A small network was shown many inputs. Here are its activations along a few directions, one row for each input.
In each table, some parts of the input vary, and every possible input appears once, in random order.
Descriptions start from the smaller parts, as in this example, which fits no table here: one of 3 separate values, together with either a single point or one of 11 places around a ring or (one of 4 places along a line, together with one of 8 places around a ring).
Shared parts are said once, and a part with two or three values counts as separate values.

Other details of the inputs shift rows strongly along two fixed directions, in all tables alike. That doesn't count.

Rows:
x1: -.04	.46	-.25	-.48	.04	.34	-.57	-.08	-.14	-.12	-.37
x2: -.21	.28	.31	-.14	.55	.00	.17	.17	.06	.07	.64
x3: .07	-.07	.04	.14	.03	-.10	-.03	.00	-.01	-.01	-.03
x4: .06	-.60	.14	.09	-.59	-.29	.00	-.24	.07	.13	-.20
x5: -.08	.79	-.25	-.22	.70	.45	-.08	.14	-.21	-.23	.18
x6: -.03	.17	-.07	.13	.31	.04	.17	.15	.00	-.05	.25
x7: -.07	-.21	-.07	-.08	-.24	-.04	.06	-.05	.10	.05	.01
x8: .03	.50	-.05	.06	.44	.21	-.21	.27	-.03	-.28	.18
x9: -.11	.16	-.03	.10	.56	.21	.36	.05	-.05	-.18	.39
x10: -.20	.01	-.09	-.06	.16	.17	.15	-.01	.07	-.16	.25
x11: -.08	.59	-.34	-.42	.15	.31	-.38	.14	-.08	-.05	-.20
x12: .08	-.22	.11	.16	.09	-.07	.13	-.11	-.01	-.02	.04
x13: .09	-.84	.21	.25	-.76	-.51	.07	-.18	.18	.23	-.21
x14: .04	.03	.00	.25	.18	-.04	.21	.24	.09	.01	.27
x15: -.01	.12	-.04	.07	.35	.10	.26	.05	-.03	-.05	.23
x16: .10	.03	.00	.16	.11	-.04	.17	.22	.05	.10	.09
x17: .08	-.20	.07	.23	-.26	-.21	.19	.13	.13	.13	.06
x18: -.04	-.25	.05	-.07	-.29	-.02	-.08	-.25	-.06	-.01	-.22
x19: .08	-.18	-.02	.04	-.42	-.16	-.01	.10	.09	.20	-.15
x20: .10	-.32	.14	.27	.00	-.22	.14	-.02	.07	.05	.04
x21: .06	-.70	.10	.07	-.71	-.39	-.09	-.16	.20	.19	-.28
x22: -.12	-.19	.00	-.06	-.05	.08	-.06	-.17	.06	-.14	.02
x23: .04	-.27	.13	.27	-.11	-.23	.09	-.02	.09	-.04	.10
x24: -.02	.08	-.04	.10	.06	-.06	.15	.10	.03	-.02	.15
x25: -.09	.05	.07	.09	.25	.12	.09	-.12	-.05	-.25	.19
x26: .15	.10	-.09	-.24	-.46	-.02	-.51	.01	-.08	.14	-.58
x27: .03	-.49	.22	.32	-.18	-.25	.25	-.14	.12	-.06	.21
x28: .03	.43	-.28	-.45	-.28	.14	-.43	-.01	-.18	.18	-.57
x29: -.06	.31	-.19	-.11	.14	.18	-.15	.29	.09	-.09	.10
x30: -.18	.28	-.10	.11	.60	.22	.24	.20	.03	-.36	.64
x31: -.02	-.68	.28	.41	-.11	-.26	.44	-.23	.11	-.02	.24
x32: -.04	-.59	.19	.34	-.16	-.24	.57	-.16	.11	.10	.25
x33: .06	.43	-.12	-.25	.20	.25	-.33	-.09	-.24	-.07	-.27
x34: .12	.00	.06	.23	.14	-.03	-.04	.17	.05	-.05	.10
x35: -.04	-.02	.08	.13	.43	.13	.19	-.10	-.05	-.19	.22
x36: .04	-.18	.02	-.02	-.38	-.14	.12	-.15	-.03	.17	-.18
x37: -.21	.17	-.05	.08	.47	.21	.28	.08	.01	-.30	.49
x38: .04	.50	.20	-.86	-.30	.02	-.75	-.22	-.26	.50	-.69
x39: .08	-.10	-.01	.05	-.10	-.13	.15	.02	-.01	.20	-.13
x40: .13	.18	-.18	-.40	-.48	.09	-.66	.00	-.04	.17	-.70
x41: -.14	.14	-.02	.05	.26	.14	.26	-.03	-.04	-.16	.27
x42: .28	.29	-.11	-.33	-.33	.06	-.55	-.03	-.20	.30	-.84
Description of these inputs: one of 2 separate values, together with either a single point or (one of 4 places along a line, together with one of 5 places along a line).
Changing only the choice among 2 separate values turns x13 into x28. The same change can be made to x35. Which row results? -> x9
Changing only the choice among 2 separate values turns x18 into x37. The same change can be made to x23. Which row results? -> x24
Which other rows does x31 become when the choice among 2 separate values takes its other values? List them by row number. -> x32
Which other rows does x19 become when the choice among 2 separate values takes its other values? List them by row number. -> x26
Start at x25 and move only the place on the line of 4, one step at a time. The first step leads to x27. Which rows follow, in order? -> x23, x8

Rows:
x43: .01	-.05	-.06	-.41	-.49	.03	-.10	-.46	-.24	.27	-.61
x44: .05	-.09	-.02	.15	-.15	-.09	-.14	.18	.11	-.06	.04
x45: -.02	.12	-.14	-.50	-.46	.12	-.57	-.25	-.13	.03	-.61
x46: -.18	.18	.45	-.16	.42	-.15	.04	.23	.13	.19	.66
x47: .05	.67	-.31	-.28	.08	.26	-.53	.29	-.07	-.08	-.29
x48: .19	.02	-.08	-.24	-.54	-.09	-.10	-.17	-.23	.43	-.70
x49: -.12	-.15	.11	.22	.31	.05	.29	-.02	.07	-.20	.40
x50: .07	-.17	.01	.26	-.05	-.12	.27	.18	.13	.07	.14
x51: .15	-.87	.24	.41	-.64	-.47	.40	-.08	.20	.32	-.05
x52: -.15	-.06	.03	-.01	.24	.15	.18	-.13	.02	-.20	.29
x53: -.05	.25	-.05	.17	.63	.17	.03	.19	.04	-.33	.44
x54: -.07	-.59	.11	.05	-.36	-.20	.13	-.27	.11	.04	.00
x55: .10	-.37	.04	.20	-.26	-.23	.09	.06	.11	.13	-.03
x56: -.15	.03	.01	.15	.47	.12	.11	.06	.07	-.31	.42
x57: .02	-.01	.00	-.22	-.28	-.01	.00	-.31	-.21	.22	-.46
x58: .01	-.03	-.06	.29	.22	-.07	.19	.29	.17	-.09	.34
x59: -.02	.17	.04	.19	.51	.08	.33	.04	-.07	-.16	.36
x60: .03	.48	-.18	-.02	.33	.16	.14	.18	-.12	.02	.05
x61: .10	-.52	.15	.25	-.43	-.31	-.03	-.05	.18	.03	-.04
x62: -.07	.88	-.31	-.55	.26	.51	-.76	.03	-.24	-.24	-.41
x63: .04	.10	.02	.05	.21	.09	.04	.01	-.04	-.08	.05
Describe the family of inputs behind these rows. -> either a single point or (one of 4 places along a line, together with one of 5 places along a line)
Start at x43 and move only the place on the line of 4, one step at a time. The first step leads to x52. Which rows follow, in order? -> x54, x45
Start at x62 and move only the place on the line of 4, one step at a time. The first step leads to x56. Which rows follow, in order? -> x49, x57

Rows:
x64: -.14	.41	-.06	-.40	.16	.26	-.16	-.15	-.20	-.04	-.07
x65: .07	.44	-.08	-.20	.23	.17	-.26	.09	-.14	.01	-.17
x66: .10	-.09	-.10	.04	-.31	-.11	-.02	.05	.01	.16	-.23
x67: -.02	-.15	.02	.36	.25	-.06	.12	.20	.16	-.27	.44
x68: .10	.37	-.20	-.19	-.12	.15	-.49	.10	-.08	-.03	-.38
x69: .10	-.04	-.01	-.21	-.59	-.15	-.32	.02	.02	.30	-.45
x70: .05	.36	-.01	.06	.29	.08	-.11	.24	-.01	-.08	.12
x71: -.21	.07	.08	.06	.45	.10	.22	.06	.08	-.19	.52
x72: -.03	-.32	.04	.15	-.11	-.10	.31	-.12	.04	.06	.08
x73: -.04	-.13	.02	.26	.25	-.01	.11	.10	.13	-.25	.35
x74: .05	-.48	.11	-.09	-.58	-.26	.00	-.17	.10	.34	-.29
x75: .02	.32	-.12	-.26	-.07	.07	-.33	.11	-.03	.09	-.20
x76: .03	-.02	.11	.28	.26	-.11	.15	.19	.09	-.07	.34
x77: -.07	.01	.04	.05	.19	-.01	.07	.14	.11	-.07	.30
x78: -.07	.03	.15	.02	.25	.04	.21	-.16	-.09	-.07	.20
x79: -.05	-.61	.17	.30	-.18	-.22	.29	-.17	.15	-.05	.17
x80: -.02	-.01	-.08	.10	.18	.07	.19	.07	.03	-.07	.16
x81: .06	.58	-.26	-.21	.05	.23	-.31	.20	-.13	-.02	-.27
x82: -.05	-.70	.21	.29	-.36	-.30	.56	-.29	.09	.10	.15
x83: -.09	.00	-.02	.19	.46	.14	.11	.10	.08	-.32	.43
x84: .03	-.52	.12	-.04	-.58	-.19	.04	-.43	-.05	.13	-.33
x85: .13	-.07	-.11	-.18	-.51	-.09	-.14	-.11	-.06	.28	-.57
x86: -.02	.34	-.02	-.18	.30	.19	-.10	-.06	-.17	-.02	-.08
x87: .07	.24	-.02	-.19	.11	.12	-.17	-.02	-.13	.08	-.22
Describe the family of inputs behind these rows. -> one of 4 separate values, together with one of 6 places along a line
Changing only the place on the line of 6 turns x83 into x67. The same change can be made to x74. Which row results? -> x75
Which other rows does x70 become when the choice among 4 separate values takes its other values? List them by row number. -> x68, x69, x81
Which other rows does x86 become when the choice among 4 separate values takes its other values? List them by row number. -> x71, x72, x79
